A small network was shown many inputs. Here are its activations along a few directions, one row for each input.
In each table, some parts of the input vary, and every possible input appears once, in random order.
A made-up example of a description, with smaller parts first: values(2) and (point or line(11) or (line(4) and ring(5))).
Shared parts are said once, and a part with two or three values counts as separate values.

Other details of the inputs shift rows strongly along two fixed directions, in all tables alike. That doesn't count.

A family of inputs:
row 1: [  6  -4  15  -7 -37 -34   7 -22  -7  -9  -1]
row 2: [  9  -3  -4  -2 -20 -16   3  -8 -12  -9   1]
row 3: [  0  12 -15   3  19  25  -9  -2   2  12   3]
row 4: [-22  18 -23   8  18  10 -10  -8 -18   6 -10]
row 5: [ 3  7 -1 -4 21 32  4 17 23 22 -1]
row 6: [-15  14 -19  12  20  20  -8   3  -2   4  -2]
row 7: [ 22 -19  10  -2  -8  -1  18  36  22 -15   9]
row 8: [ 3  5 -2  0 36 44  0 30 32 20 10]
row 9: [-21  19 -13   5  14   4  -6 -13  -8   4  -8]
row 10: [-19  17   3   2  -7 -11  -1 -23  -5   4 -11]
row 11: [-16  15 -10  -1  23  18  -6  -1  -2  15  -5]
row 12: [ 2  9 -9 -5 26 22 -7  7  3 14  5]
row 13: [  5   3 -13   4  21  34   3  24  14  12   0]
row 14: [-12  20 -16   2  19   5 -12 -17 -11   5  -3]
row 15: [ -6  -4   3  20  31  18 -16  -4  -7   8 -20]
row 16: [ 31 -19   5  -2 -12   5  11  27  18  -8  14]
row 17: [ 6  0 -6 -3 32 46  1 32 24 22  7]
row 18: [-10  10 -22   7  22  29  -6  10  -3  12  -3]
row 19: [  6  -7  -7  -1 -19 -14   0  -5 -16 -10   5]
row 20: [  8  -4   2   1 -25 -25   5  -7  -7 -19   4]
row 21: [-3 20 -7 -3 24 13 -7 -7  6 15 -2]
row 22: [ 9  4 -4 -4 24 33 -5 14 18 18 10]
row 23: [-12  17 -23   9  11  12 -14 -16 -18   5  -2]
row 24: [-21  17 -12   8   7   4  -5 -16  -7   3  -8]
row 25: [-21  20 -16   3  16   8  -7 -13 -11   9 -11]
row 26: [  2 -28  30   8 -11 -21  -5  -8 -10 -11 -12]
row 27: [ 10  -8   8  -8  -7 -13   4   5   2  -9  10]
row 28: [  8 -14  16  -8  -7  -5  12  21  18  -6   9]
row 29: [ 18 -23  16  -5 -13   7  15  31  24  -4  12]
row 30: [ 13 -12  17  -5 -17  -1  15  14  22   0   3]
row 31: [-10  19  -1  -1  -3 -11  -6 -28  -8   5  -6]
row 32: [  2  -5   0  -5 -28 -27   2 -19 -17 -11   0]
row 33: [ 25 -32  36   4   5   4   4  22  24  -1  -4]
row 34: [ 11  -9  15 -10 -11  -8  15  14  17   0   1]
row 35: [-12  12  -7   0  25  20  -4   7   6  11   0]
row 36: [-31  17  -2   2 -18 -20  -7 -40 -24   2 -13]
row 37: [ 20  -8  11 -12  -8  -9  10   9  13   0   6]
row 38: [ 10  -3   9 -10 -21 -19   6 -11   0  -1   0]
row 39: [-13  17  -9   1  10   4 -12 -19 -10   6   0]
row 40: [ 17 -13  -3  -3  -5  -5   4  16  -2 -10  11]
row 41: [-11  16 -10  -5  16   5 -10 -16 -10  13  -2]
row 42: [  9  -4  -2  -4 -17 -21   4  -5 -12 -12   1]
row 43: [-22  23 -17   0   0 -17 -13 -40 -32   1 -11]
row 44: [ -6  16 -21   5  28  17 -13  -1  -8   4   3]
row 45: [-10  -5  13  12  31  17 -19  -8  -2  14 -15]
row 46: [ 11 -16  14  -9 -13   1  12  19  16   1   8]
row 47: [  0  -7   5   5 -28 -24  10  -1  -3 -20  -1]
row 48: [ 21 -23  11  -2 -14   8  17  32  25  -7  11]
row 49: [ -7   9 -16   7  27  22  -4  17   4   3   1]
row 50: [  5  -5  10  -9 -15 -24   3  -7  -3 -10   7]
row 51: [ 14 -36  21  15   0  -7  -1  17  -1 -14  -6]
row 52: [ 2 10  0 -3 28 27  3 19 25 17  0]
row 53: [-26   2   7  18   5 -17 -20 -43 -34  -2 -28]
row 54: [ 33 -23  10 -12   1  17  10  37  26   4  20]
row 55: [-12  18 -14   5  11   5 -11 -20 -10   3  -1]
row 56: [ 15 -13   9  -6 -14  -2   5   8   7  -4  12]
row 57: [  4  -7  12  -6 -23 -25   4 -11  -2 -10   8]
row 58: [-13  -9  17  -2 -50 -51   9 -25 -19 -24  -3]
row 59: [ -6  -8  14  -9 -30 -33   9 -10  -9 -11  -3]
row 60: [ 11 -10  -1   2 -13 -10   3   7  -1 -16  12]
row 61: [-24  15 -18  12  -4  -2  -8 -20 -23  -1 -10]
row 62: [-22  20  -9  -4  -7 -16 -13 -42 -28   7  -9]
row 63: [  9  -4   1  -2 -17 -25   4  -4  -8 -18   3]
row 64: [ 23 -21   9   1 -16   6  18  34  22 -10   9]
row 65: [  6  -7   1  -1 -12 -10  11  11   1 -10  -1]
row 66: [ -1  -8   3  -3 -24 -16   9  -4  -5  -9  -2]
Description of these inputs: line(6) and (point or (values(2) and ring(5))).
The inputs of row 54 and row 32 match in every part but the line(6) part. If row 17 is changed in the same way as row 54 into row 32, which row does it become?
Answer: row 66
The inputs of row 4 and row 65 match in every part but the line(6) part. If row 40 is changed in the same way as row 4 into row 65, which row does it become?
Answer: row 42
Which other rows does row 33 become when the line(6) part takes its other values? List them by row number.
Answer: row 15, row 26, row 45, row 51, row 53
Which other rows agree with row 21 in the line(6) part? List them by row number.
Answer: row 1, row 5, row 10, row 30, row 31, row 33, row 34, row 37, row 38, row 52
Which other rows does row 13 become when the values(2) part takes its other values? List them by row number.
Answer: row 2

A family of inputs:
row 67: [ 9 -4  2 -2  4  9  2 13  7  1  5]
row 68: [ 5 -1  6 -4 -1  3  9 14 16  2  6]
row 69: [ -9   5   3   0 -18 -19   3 -12 -11  -6  -7]
row 70: [14 -4 -2  1  6  9 -1 10  6  1  7]
row 71: [ 6 -2  1  3  0  9  5 13 13  1  3]
row 72: [-16  17 -12   7   9   6 -12 -20 -14   6  -6]
row 73: [ -7   0   6  -5 -21 -23   4 -12  -9  -7   0]
row 74: [ 6 -4  0  1  2  9  7 15 12 -1  1]
row 75: [-11   5  -3   0  -9  -9  -3 -13 -14   0  -6]
row 76: [14 -4  0 -3  6  7  0 12  5  2  6]
row 77: [ -6  -9   2   1 -24 -26   5  -7 -14 -16  -2]
row 78: [  7   4 -11   2  22  21  -5   8   4   8   4]
row 79: [-16  19  -7  -3   7   1  -9 -25 -10  10  -6]
row 80: [ 23 -56  55  10 -14 -22   6  18  13 -17 -10]
row 81: [-11   3  -5   3  -9  -9  -1 -13 -14  -3  -6]
row 82: [12 -1  2 -6  5  3  1 10  9  2  9]
row 83: [  0  12 -20   6  37  30 -11   9   2  12   2]
row 84: [-14  14  -1  -3  -7  -9   1 -21  -5   5  -7]
row 85: [ 0  5 -3 -6 13 18  0  6 12 14  2]
row 86: [ 8 -6  0  0  4 10  3 12  7 -2  5]
row 87: [ -2  -8   4   1 -24 -27   3  -9 -14 -20   0]
row 88: [-11   5  -5   4  -9  -8  -4 -15 -13  -1  -5]
row 89: [ 4 -5 -1  2  2  5  7 18 11 -5  2]
row 90: [-20  23 -11   1  16   7 -12 -20 -11  11  -5]
row 91: [ 16  -4   4 -10   2   3   3   8  12   4   8]
Describe the family of inputs behind these rows.
Answer: point or (line(4) and line(6))
A walk changes only the line(6) part. It starts at row 87 and steps to row 86. List the rest of the walk in order.
Answer: row 72, row 67, row 90, row 79
A walk changes only the line(6) part. It starts at row 89 and steps to row 74. List the rest of the walk in order.
Answer: row 71, row 69, row 68, row 84

A family of inputs:
row 92: [ -4   3   5  -1  -2  -7  -2 -12  -4   2  -5]
row 93: [-6  9 -1  0 17 13 -5 -1  6 11 -3]
row 94: [ 44 -14  -8 -12  -1  26  22  57  40  -4  32]
row 95: [ -2  -6   2   3 -16 -17   3  -4 -11 -11  -4]
row 96: [-6  5 -7  5 11  7 -6  1 -3  1 -2]
row 97: [ -3  -1  10  -2 -11 -17   1 -13  -5  -4  -3]
row 98: [ 0 -3  0  4  0 -5 -2 -1 -6 -6  1]
row 99: [ -2   0   7   0  -7  -8  -2 -11  -5   2  -4]
row 100: [ -4   1   7  -2  -8 -15  -1 -14  -5  -2  -5]
row 101: [-2  8 -4  2 23 21 -9 -1  4 17 -3]
row 102: [ 27 -15   8 -25 -35 -16  26  27  22 -11  27]
row 103: [-14  16  -6   3  23  24  -6  -3   6  17  -7]
row 104: [ -6  -3  -2   4 -10 -12  -1  -8 -11  -7  -4]
row 105: [ 2 -6 -1  3 -3 -6 -1  0 -7 -6 -1]
row 106: [-11  11 -13   8  24  25  -7   6   1  12  -5]
row 107: [ -2  -4   1   2  -9 -16  -2  -7 -12 -11  -3]
row 108: [ -7   0   7  -1 -11 -13   1 -14  -4  -1  -5]
row 109: [  1   2 -11   5  24  23 -10   6   0   7   0]
row 110: [ -4  -3  10  -2 -16 -16   5 -10  -3  -4  -5]
row 111: [ 0 -2 -4  5  6  7 -5  1 -5  0  0]
The inputs of row 92 and row 105 match in every part but one. If row 108 is changed in the same way as row 92 into row 105, which row does it become?
Answer: row 104
Describe the family of inputs behind these rows.
Answer: values(2) and (point or line(9))
Which other rows does row 103 become when the values(2) part takes its other values? List them by row number.
Answer: row 106
